These are the activations of a small neural network, seen along a few directions. Each row is one input.
In each table, some parts of the input vary, and every possible input appears once, in random order.
Descriptions start from the smaller parts, as in this example, which fits no table here: one of 8 places around a ring, together with either a single point or one of 11 places around a ring or (one of 3 separate values, together with one of 6 places along a line).
Shared parts are said once, and a part with two or three values counts as separate values.
In the rows, 128 means zero.

Table:
row 1: [107 148 115 165 127 134 147 126 123  97 125 172 132  89 174 114]
row 2: [112 149 120 123 137 109 142 133 138 134 122 100 126 133 148 167]
row 3: [137 158 134 131 126 147 123 115 129 108 107 170 131 108 131  96]
row 4: [140 145 134 126 140 172 123 116 144 117 107 177 145 111 142 103]
row 5: [176 144 146 126 147 115 137 103 136 143 130 108 138 136 132 127]
row 6: [121 145 102  91 120 165 105 129 146 123 123 147 141 151 120 156]
row 7: [128 146  89 140 116 157 110 111 131 115 101 162 124 132 120 141]
row 8: [152 142 175 124 130 147 123 107 132 127 121 133 137 102 157  85]
row 9: [101 154  91 131 112 149 136 130 132 111 104 155 122 119 140 132]
row 10: [146 142 163 158 127 122 115  93 110 115 112 126 113  94 155 105]
row 11: [168 142 150  95 144 128 140 103 140 142 128 111 144 141 137 122]
row 12: [ 85 145  99 134 105 137 132 134 124 108 120 135 130 149 142 163]
row 13: [133 148 158 174 134 130 138 102 118 114 124 129 115  88 178  98]
row 14: [129 141 105 104 113 176 116 129 152 121 104 168 146 140 120 129]
row 15: [142 150 129  92 132 109 132 135 140 147 118 112 132 153 122 153]
row 16: [134 147 145 138 140 100 155 105 123 123 124 100 133 124 161 134]
row 17: [104 144  95 117 107 134  97 120 121 113 115 131 124 148 117 169]
row 18: [127 152 133 142 115 133 121 107 113 106  97 158 123 101 140 113]
row 19: [154 151 168 142 128 124 126 111 123 127 117 133 129 105 155  83]
row 20: [118  20 145 136 146 108 132 182 108 166 184  78 105 148  33 108]
row 21: [107 156 130 162 130 138 143 116 128 107 108 166 132  96 159 113]
row 22: [117 152 106 102 107 133 112 136 134 119 116 142 135 154 115 151]
row 23: [132 133 145 176 121 118 150 119 111 102 135 136 119  88 198 101]
row 24: [107 143 108 126 132 100 144 149 136 120 135 103 134 124 168 166]
row 25: [137 142 128 113 137 104 128 119 127 149 111 104 122 150 136 175]
row 26: [154 139 149 123 138 105 127  88 115 129 120 100 129 126 135 143]
row 27: [ 86 138  86 133 104 125 132 148 121  95 132 138 134 135 159 164]
row 28: [ 97 143  87 147 101 144 137 140 130  98 122 163 133 117 154 138]
row 29: [138  25 146 109 141 106 105 161 124 187 192  88 103 155  13  91]
row 30: [132  21 153  91 143 118 115 168 135 204 190  95 121 166  27  96]
row 31: [131  18 144 119 146  93 105 161 105 181 173  83  99 155  15 108]
row 32: [145 146 128  75 138 131 132 132 148 147 121 119 135 158 133 154]
row 33: [132 152 106 127 114 163 113 130 153 128 102 156 139 136 117 134]
row 34: [119  19 135 147 149 105 134 207 108 154 199  77 118 138  52 112]
row 35: [132 139 131 141 132 101 152 114 122 102 144 104 135 110 173 135]
The inputs of row 13 and row 23 match in every part but one. If row 9 is changed in the same way as row 13 into row 23, which row does it become?
> row 28
What is each input in this table made of?
> one of 5 places along a line, together with either a single point or one of 6 places around a ring
A walk changes only the place on the ring of 6. It starts at row 15 and steps to row 5. List the rest of the walk in order.
> row 19, row 3, row 33, row 22

Table:
row 36: [114 209  81 162 135 173 163  80 144  78  84 153 141  88 210 166]
row 37: [159 122 149 128 141  78 128 100 100 140 130  94 111 137 102 148]
row 38: [ 98 113 117 109 125 101 149 167 123 145 149  99 126 153 103 161]
row 39: [155 124 149 119 143  88 132 108 126 157 143  91 129 141 119 142]
row 40: [ 90  78 125 158 119 106 133 152 100 121 152 134 119 103  98 107]
row 41: [131 100 131 131 131 162 105 146 137 145 142 140 121 129  85 103]
row 42: [136 206  71 171 131 145 141 102 140  90  70 182 143  94 223 160]
row 43: [112 100 129 155 126 150  96 132 114 136 126 156 117 122  62 100]
row 44: [119  88 118 140 117 128 134 169 121 117 168 115 121 114 115 101]
row 45: [134 218 152  79 107 137 170 119 151  92  64 187 177  86 154 104]
row 46: [107  95 120 108 131 113 145 173 134 141 163 103 134 160 124 147]
row 47: [119 226 146 138  78 153 122  74 112  57  81 163 138 125 245 137]
row 48: [157 107 161 133 156 119 132 129 145 152 152 103 132 119 141  97]
row 49: [168 106 156 144 150 123 129 122 125 136 143 112 120 114 125  86]
row 50: [ 99 110 108 119 127  87 134 154  95 121 142  96 115 150  89 157]
row 51: [143  95 122 111 134 165 100 139 144 148 148 143 126 150  98 106]
row 52: [130 116 117 111 118 130  98 122 120 143 107 108 113 157  53 151]
row 53: [141  92 159 163 144 107 133 113 100 141 133 128 104 100 110  88]
row 54: [128 108 119  97 124 132 109 130 141 165 129 119 121 162  74 147]
row 55: [117  82 120 121 133 125 137 167 141 125 172 127 132 141 131 119]
row 56: [130  96 119  86 131 159 105 138 147 167 135 120 135 161 101 136]
row 57: [ 99 237 121 151  88 144 124  91 141  73  69 179 122  99 244 150]
row 58: [161 116 155 111 154 117 122 117 143 154 142  92 148 138 139 129]
What is each input in this table made of?
> either a single point or one of 4 places along a line or (one of 3 separate values, together with one of 6 places along a line)
Change only the place on the line of 6 in row 46. List by row number the other rows that result.
> row 38, row 40, row 44, row 50, row 55
Change only the choice among 3 separate values in row 43. List by row number the other rows that result.
> row 40, row 53

Table:
row 59: [134  79 135  67 140 128 114 161 141 175 151 105 138 178  74 146]
row 60: [133 226 116  97 100 118 137 101 140  96  87 117 143 146 196 181]
row 61: [131 216 112 101 105 160 128  98 165 107  92 152 156 140 186 154]
row 62: [153 103 170 186 146 126 133 115 123 127 144 146 119  77 134  50]
row 63: [180 115 198 163 173  76 154 100 118 151 141  80 114  90 175  99]
row 64: [185 112 193 158 167 107 141  96 126 145 142 113 129  87 148  69]
row 65: [ 75 184  68 146  90 169 134 121 131  71 104 166 134 121 164 158]
row 66: [141  82 151 205 145 116 139 136  98 103 159 136 110  76 139  60]
row 67: [121 102 131  71 132  93 129 157 136 178 144  70 125 184  81 179]
row 68: [ 87  61  83 114 125 131 123 180 114 141 156 122 118 147  42 143]
row 69: [ 95 188  87 126  93 166 107 103 122  86  75 194 133 123 160 152]
row 70: [100  68  92 101 122 146  98 170 122 156 141 135 116 168  37 144]
The inputs of row 59 and row 67 match in every part but one. If row 61 is changed in the same way as row 59 into row 67, which row does it become?
> row 60
What is each input in this table made of?
> one of 3 separate values, together with one of 4 places along a line
A walk changes only the place on the line of 4. It starts at row 63 and steps to row 64. List the rest of the walk in order.
> row 62, row 66

Table:
row 71: [ 96  62 127 169 123 127 112 134  98 136 158 101  85 142  61 113]
row 72: [153 180 141 120 108 121 108  78 136 122 113 116 132 152 179 159]
row 73: [ 98 124 124 194 125 125 106 100  96 102 116 163 103 100 160 114]
row 74: [158  82 186 110 136 134 114 155 135 159 145 135 133 146  74  80]
row 75: [123 144 102 151 117 183 112 119 121  75 124 165 124  93 162 120]
row 76: [114 179 104 143 130 132 175 151 151  99 116 137 149 110 191 144]
row 77: [144 159 166 140 133 120 151 100 127 124  98 153 127  68 158  84]
row 78: [177  98 142 116 171  68 135 114 106 164 157  56 111 135  80 148]
row 79: [129  51 102 166 144 153 115 174 153 167 174 139 128 145  96  87]
row 80: [109 166  79  65 101 168  97 136 131 141  72 179 137 159  56 153]
row 81: [101  83 131 105 113  93 143 178 104 131 150  79 107 160  99 153]
row 82: [ 84 126  32 123 102 186  86 140 138 126  90 183 114 165  63 176]
row 83: [131 137 104 186 149 164 145 115 132  93 115 171 122  79 170 116]
row 84: [167 179 129 140 153 138 153  76 159 124 103 115 147 110 187 147]
row 85: [154 185 131 111 130 154 127  76 141 100 106 113 155 131 181 154]
row 86: [115 168  66  68 124 158  99 105 148 152  83 131 144 187  84 215]
row 87: [ 88 164 128 132 104  93 139 135 120 108 127 125 126 113 186 150]
row 88: [112 136 112 167 100 151  97 115 116  91 129 172 109 120 158 121]
row 89: [141 176 159 106  87 136 109 109 125 109 111 160 125 113 152  92]
row 90: [124  56 128 170 132 156 108 158 127 153 164 132 108 153  84  98]
row 91: [101 179 115 120  87 116 127 154 133  95 128 139 136 148 182 154]
row 92: [135  91 188 107 124 107 114 136 111 144 133  97 106 132  51  94]
row 93: [157  83 171 129 136  74 138 137  94 137 138 102 132 114  36  88]
row 94: [132 161 171 131 108 109 120  93 109 116  97 151 119  94 153  85]
row 95: [152  99 159 104 153  95 120 108 109 160 148  67  99 170  90 157]
row 96: [123  79 112 123 123  63 163 184  89 132 157  77 126 136  88 149]
row 97: [159 175 147 124 131 151 156 105 144 112 100 161 140  74 159  83]
row 98: [176  83 140 107 180 128 114 136 165 187 162  99 139 160 117 116]
row 99: [114  65 112  93 141 121 148 187 162 150 179 113 152 144 130 117]
row 100: [155 165 146 154 155 106 149  70 140 138 104 111 133 104 189 149]
row 101: [121  65 114 180 134  99 125 148  86 140 166  88 102 106  47 104]
row 102: [148 183 141 105 113 166 131 111 122  87  97 165 148 107 156  89]
row 103: [156  94 159 105 163 133 123 121 135 177 157  93 130 179 111 138]
row 104: [ 65 157  46  70  96 147 123 168 147 121  94 153 148 185  96 208]
row 105: [ 95 183 110 107 108 144 153 140 141  71 132 137 160 124 184 150]
row 106: [112 123 122 202 152 133 139 109 114 108 114 163 110  72 168 116]
row 107: [145 166 151 144 130  96 119  63 119 132 103 110 124 132 184 152]
row 108: [100  79 132  87 125 129 135 186 135 158 170 107 146 144 122 140]
row 109: [159  72 168 101 155 138 120 156 164 163 162 141 152 126  85  60]
row 110: [ 97 162 123 144 127 103 171 141 137 115 127 124 133  87 192 147]
What is each input in this table made of?
> one of 4 separate values, together with either a single point or one of 4 places along a line or one of 5 places around a ring
The inputs of row 94 and row 73 match in every part but the choice among 4 separate values. If row 109 is changed in the same way as row 94 into row 73, which row does it become?
> row 79
Change only the place on the ring of 5 in row 97. List by row number the other rows that result.
> row 77, row 89, row 94, row 102
Change only the choice among 4 separate values in row 103. List by row number the other rows that result.
> row 74, row 90, row 108
